Each row below is a small network's average activation on inputs in which a field has the value named, seen along a few directions.
Related values have similar rows: they may be neighbours, one step apart, or belong to one group.
Strong random noise was added to every row along 3 fixed directions; ignore it. To show where, here is one row again and again, with new noise each time:
[-383  176  116  421  244  -97  111    5  103 -494  182  -21 -231 -298
  180]
[ 268   96  -24 -152  217   25  -86 -279  122  238  -51  280   68 -198
   64]
[ 386 -104   20  112  -75 -153 -227 -208  -25  525 -366  126  166  117
 -396]
[-417 -133  168  936  106 -539    1  220 -321 -375 -192 -182 -213  119
  -87]
[-238  -99  144  735   16 -397  -50  108 -188 -170 -210 -138 -125   95
 -215]


Values of Lodos:
s7: [ 288   14 -150 -440  -55   50 -196   52 -229  265  -73  148   89  404
  284]
s15: [-189 -389 -152  155  -83 -558 -220  468 -870  241 -316    0 -296  482
   15]
s8: [ -31   -2   86  107  479 -206   75   28 -165  -73  -42   27   64  -14
  274]
s12: [ 665 -144  -22 -431 -413   78 -177 -187  -12  583 -231  -52  420  301
 -513]
s9: [ -96  -35   29  241  320 -200  199    5  -80  -40   18   62  124   82
  352]
s4: [-511  254  225  351    9   -4  107   40  245 -635  423   48 -399 -676
  -18]
s13: [-149  -41 -122 -210 -170   83 -162  226  -15   19  -21 -169 -136  333
  189]
s1: [-665  -11   50  623  -49 -363  194  515 -292 -857  233 -432 -278  274
  295]
s11: [ 216 -131  -65  -51  376   34  225  -74  -52   74   97  124  168   16
  431]
s3: [ 269 -334  -34  198  435 -394  173   85 -476   88 -171  117  163  245
  460]
s2: [ 125 -142 -179 -572  -65  104 -270   50 -212  448 -281  309 -231  249
  294]
s14: [ 111  184   69 -301  -15  317  203 -117  398 -272  327 -123  116 -340
   16]
s5: [-484 -400 -338   91  143 -331 -184  481 -833 -185 -339  239 -127  210
  198]
s6: [ 517  187  107 -508 -503  526 -118 -566  617  667 -112   64  370 -189
 -834]
s10: [-231  -45   82  457 -100  -64  335  102   61 -482  170 -432    6  -27
 -116]
The values of Lodos form a line.
Going along Lodos from s4 by way of its neighbour s6, in what order are s15, s12, s13, s1, s11 met?
> s11, s12, s1, s13, s15
Which values are neighbours of s10? Give them in the order they are listed.
> s3, s14

Values of Gane:
e13: [-425  218 -156 -284 -618  299  -27  -35  274 -398  -52 -148 -107  -66
 -605]
e5: [ 203   37  293  215 -327  279   -1  -36  443   42  -47 -486  468 -115
 -902]
e14: [ 316  328  115 -218  258  426  196 -520  601  249    2  290  288 -604
  229]
e3: [-302  -88  116  -40 -352  518  661  221  386 -416  149 -576  -82    2
 -308]
e10: [  26  151   10 -569  124  226 -177   28  189  -98  -94   98  -21  153
  305]
e11: [ 464 -105  -18 -210  534   17   19 -128  309  335   14  381  431 -339
  251]
e12: [  11  310  136  -90  -58  539   39 -265  563 -152  446  398  -21 -629
 -255]
e9: [-533 -189 -299   56  163 -199 -379  168 -488  -82    6  263 -346 -213
  128]
e7: [-202  367  -84 -480 -186  226   -5 -116   93   40  207  -50 -291  -72
  183]
e4: [-244  418   77   50 -149   26  -13 -331  313   -8  598   97 -323 -373
  -55]
e2: [ 466  241   42 -432 -544  211   57 -119  459  127  151 -361  314  -24
 -745]
e8: [ 441   87 -231 -515 -179   82  -66   76   55  242  230  -75  225  410
  339]
e1: [ 139  -50 -173  -85 -165  498 -174  142  453  189  130 -191 -213  167
   59]
e6: [ 164    9  286  280  -25   94   24 -410  -96  320 -205   56   -3 -112
 -288]
The values of Gane form a ring.
Going along Gane from e14 by way of its neighbour e11, in what order are e5, e12, e9, e1 met?
> e5, e1, e9, e12
Which values are neighbours of e7? Give them in the order they are listed.
> e13, e10
Which values are neighbours of e3? Give them in the order they are listed.
> e2, e8
